These are the activations of a small neural network, seen along a few directions. Each row is one input.
Each table varies a few parts of the input and shows all the possible inputs, shuffled.
A made-up example of a description, with smaller parts first: one of 5 places around a ring, together with either a single point or one of 11 places around a ring or (one of 2 separate values, together with one of 6 places along a line).
Shared parts are said once, and a part with two or three values counts as separate values.

Other details of the inputs shift rows strongly along two fixed directions, in all tables alike. That doesn't count.

Rows:
x1: [ 33  -7 -34   9  13  -8 -47   1  51 -28  13]
x2: [ 22   7 -29  21  18  -3 -48 -24  48 -19 -14]
x3: [-14  20   1 -17  15   4 -10 -17   0  -1  -7]
x4: [-26 -37  49   3  60  -2  17  19 -45  40 -13]
x5: [ 17 -17  17  -6  43   3 -16  19  10  10   0]
x6: [   3   64  -35  -18 -121   -6   52   16  -37  -25   16]
x7: [  0  43 -28   1 -73  -3  31  -1 -28 -16   5]
x8: [-29 -19  21   7   8   2  26   3 -52  10   0]
x9: [  7  30  18  -7  -6  10   8  12 -17  11 -19]
x10: [-10  15 -14 -21  37  -3 -44 -35  43 -21  -2]
x11: [-14 -16 -38 -17  19  -5 -28 -27  42 -40   0]
x12: [-13  10  12 -26   3  -2   8   2 -12  10  -5]
x13: [  8 -22   4  42   1  20 -37 -28  93  16  17]
x14: [ -2   5 -19  21 -11  -8  13  -4 -14 -12   6]
x15: [ -4 -30 -33 -18  32  -3 -36 -25  41 -33  19]
x16: [  7  45   3 -28 -47   8  30  46 -22  -6 -11]
x17: [-21 -21  24  -1   1  -5  22  -9 -40  13  -3]
x18: [-13  14 -23 -25  34  -5 -36 -20  47 -33   0]
x19: [  14   80  -38  -12 -111    3   29   39  -23  -37   10]
x20: [ -5 -14  -2 -23 -14  -2   6  -9 -13  -5  21]
x21: [  1  33  20  -8 -14  10  17  32 -29   1 -11]
x22: [ 12  34  17 -23 -36   7  32  32 -25  15 -14]
x23: [ 16  16 -10  18 -23  -7  -2  20  -1 -13  -3]
x24: [  9 -23 -43  18  27 -15 -24 -23  45 -26  -1]
x25: [-15   8 -15 -27 -40  -3  18  -8 -12 -17   3]
x26: [-33 -60  55  25   2  32  25 -20  -7  65  16]
x27: [ -1  -3   9 -29  20  -3 -12  -4   2   8  16]
x28: [ 17 -11 -44   3   5 -16 -27 -33  53 -31   6]
x29: [  12   76  -36   -9 -106    6   30   37  -27  -31    3]
x30: [ 23 -18 -37   3  13 -15 -36 -32  50 -25  23]
x31: [-15 -50  52   2  72  -2   9  19 -44  48   6]
x32: [  2  34  10  -7  -7  12   5  24 -15  -5 -17]
x33: [ -5  -5 -14  28   3  -6  11  -6 -17  -3  -3]
x34: [ 12  24 -36 -10 -70  -5  33  24 -24 -21  32]
x35: [-18 -16 -13 -17  -7   0  11   0 -11 -15   3]
x36: [ 31 -11   0  14   0  -7 -19   7   8   4  12]
x37: [ 17  13   1  24 -12  -2  -6   4  -9   4  -7]
x38: [-11 -14   3  28 -44  19  10 -22  43  26  30]
x39: [ 25   6 -27  16  11 -11 -46 -20  54 -24  -8]
x40: [  6  -9 -23  10 -16  -9  22   7 -11  -9   5]
x41: [-26 -20  20   2  -3  -2  35  10 -53  11  -1]
x42: [ 18  11 -15  15 -25  -5   0  26   0 -10  -6]
x43: [-25 -39  50  16  23  33   2 -27  31  59  14]
x44: [-27 -21  41  11  60   5   8   6 -44  33 -15]
x45: [ 29  12 -16 -27  20   0 -42  -9  59 -18   5]
x46: [ 23   5 -21  11 -14  -6  -9  20  14 -17  -2]
x47: [ -8  -3  11 -25  23  -3  -7  -6   3   6  -1]
x48: [ 11   9  24  -3  19   2  -1   6  -3  16 -18]
x49: [  6   0  19   1  36   0 -16  11  12  -1 -19]
x50: [ 12  -3   9  -8  30   5 -11  18  14  -2 -14]
x51: [ -8 -51  82  42  47  32   7  -3  16  85  -1]
x52: [-23  10  12 -13  22   3  -2   4 -14  -1  -2]
x53: [-17  -9  12 -18  29   1   5  12 -13   8  -1]
x54: [  6  -3 -13   8 -29 -13  19  -3 -12  -1   0]
x55: [-17 -43  31   0  18  -3  23  -5 -43  24  -4]
x56: [ 10  17  15  -4  22   5 -16  -1   8   5 -16]
x57: [ 25  -4   2  16 -11  -4   2  13  -4   7  -7]
x58: [ 18   1  12 -12  22   3 -10   6  15   8 -14]
x59: [-19  13 -12 -14 -23   2   9 -19 -16 -14  -1]
x60: [-29 -19  19  10   8   4  29   4 -54  15  -7]
x61: [  1  -7 -22  21   1 -15   4  -7   3 -14   4]
x62: [ 28  -3 -29  13  10 -10 -43 -14  55 -19 -12]
x63: [-20 -17  56  -2  32  -3  28  10 -59  49 -11]
x64: [  8  -2 -35  17  17 -14 -34 -42  42 -27   4]
x65: [-23  -5  22  -2 -14   2  29  -5 -54  12   2]
Each input here is: one of 5 places around a ring, together with either a single point or (one of 2 separate values, together with one of 6 places along a line).
Question: The inputs of x50 and x40 match in every part but the place on the ring of 5. If x56 is changed in the same way as x50 into x40, which row does it become?
Answer: x64
Question: The inputs of x37 and x10 match in every part but the place on the ring of 5. If x23 is changed in the same way as x37 into x10, which row does it become?
Answer: x18
Question: Which other rows agree with x8 in the place on the ring of 5? List them by row number.
Answer: x11, x15, x17, x20, x25, x26, x35, x41, x55, x59, x60, x65
Question: Which other rows does x42 become when the choice among 2 separate values takes its other values? List them by row number.
Answer: x62
Question: Which other rows does x56 become when the choice among 2 separate values takes its other values? List them by row number.
Answer: x21
Question: Which other rows does x52 become when the place on the line of 6 takes its other values? List them by row number.
Answer: x4, x18, x31, x44, x53
Question: Which other rows does x58 become when the place on the ring of 5 takes its other values? List them by row number.
Answer: x28, x47, x55, x57
Question: Which other rows does x34 become when the place on the line of 6 takes its other values? List them by row number.
Answer: x14, x24, x33, x40, x61

Rows:
x66: [ 14  11  21  12 -75  20  49  49 -20  30  22]
x67: [ 20  13  28  -4 -61  20  39  50 -27  41  17]
x68: [ 49 -14 -71  45 -33 -38 -17 -37  25 -35  18]
x69: [ 14  16 -42 -17  59  -8 -61 -14  72 -51 -12]
x70: [ 14  16 -37 -20  52 -11 -57 -13  70 -47 -16]
x71: [ -5 -57  56  38 119  -8 -14  17 -37  39 -29]
x72: [ 52 -73   9  94  31 -41   7   3 -53  41  -7]
x73: [  3 -21  17  18  82 -10 -31   7  -5   4 -18]
x74: [ -8  -1   9   2 -79  22  46  12  -1  22  37]
x75: [ 13 -35  26   5  78 -15 -25   4  -8  12 -24]
x76: [-14 -73  43   3  81 -11  -7 -17 -34  31  -3]
x77: [  5  65 -55 -28 -50   4 -53 -71 109 -50  11]
x78: [ 14  38 -56 -25  20  -9 -65 -15  68 -66  -4]
x79: [-23 -60   4  44  26   6  -7 -20  17  12   4]
x80: [ 11   2 -56  19  -3   2 -50 -10  86 -50   1]
x81: [ -5  17  42 -13 -64  21  45   4 -32  50  20]
x82: [ -2  12   6 -23 -81  23  35  12  -2  25  37]
x83: [-31 -58  40  14  87  -4  -3 -12 -31  29  -6]
x84: [ -2 -27  39  58  72   0 -20 -18  -2  35 -39]
x85: [-28  27 -17   3 -76  19  45   1 -31 -12   5]
x86: [-31  12  17 -21 -30   1  41  16 -72  11  11]
x87: [ 18  48 -10 -43 -56  -4  21  41 -37 -27   0]
x88: [-22  40 -12 -50 -58   2  41  14 -32 -16  10]
x89: [ -3  26 -63 -56   3  -8 -49 -44  78 -65   7]
x90: [ 18   4 -52  19 -13   6 -44 -10  98 -41  13]
x91: [-15  21 -39   8   6   3 -46 -67  75 -35 -10]
x92: [ 11  28  20 -21 -27  -6  36  45 -66  10 -16]
x93: [-10  26 -62 -47  10  -5 -47 -41  83 -64   8]
x94: [-18   5  17 -35 -41  -4  48  17 -68  11   7]
x95: [-21  -6   9  22 -78  19  60  22 -31  22  26]
x96: [-30 -73  50  18 112  -4  -1 -15 -31  42 -10]
x97: [  7  29  22 -21 -23  -2  40  48 -64  12 -17]
x98: [-24  49 -20 -43 -68   2  34  12 -43 -26  19]
x99: [ -2 -42  17  56  65   7 -17  -3   4  16 -26]
x100: [ 17  66  17  -1 -71   9  23  12 -14  18  -9]
x101: [ 20 -46  75  32  63  12  -9   0  -4  76  -9]
x102: [-13  37 -12 -52 -63  -3  36   7 -40 -15   9]
x103: [  5 -23  22  11  84  -8 -21  12   0  12 -27]
Question: What is each input in this table made of?
Answer: one of 2 separate values, together with either a single point or one of 8 places around a ring or one of 10 places along a line
Question: The inputs of x89 and x97 match in every part but the choice among 2 separate values. If x79 is changed in the same way as x89 into x97, which row does it become?
Answer: x80
Question: Which other rows does x102 become when the choice among 2 separate values takes its other values? List them by row number.
Answer: x92
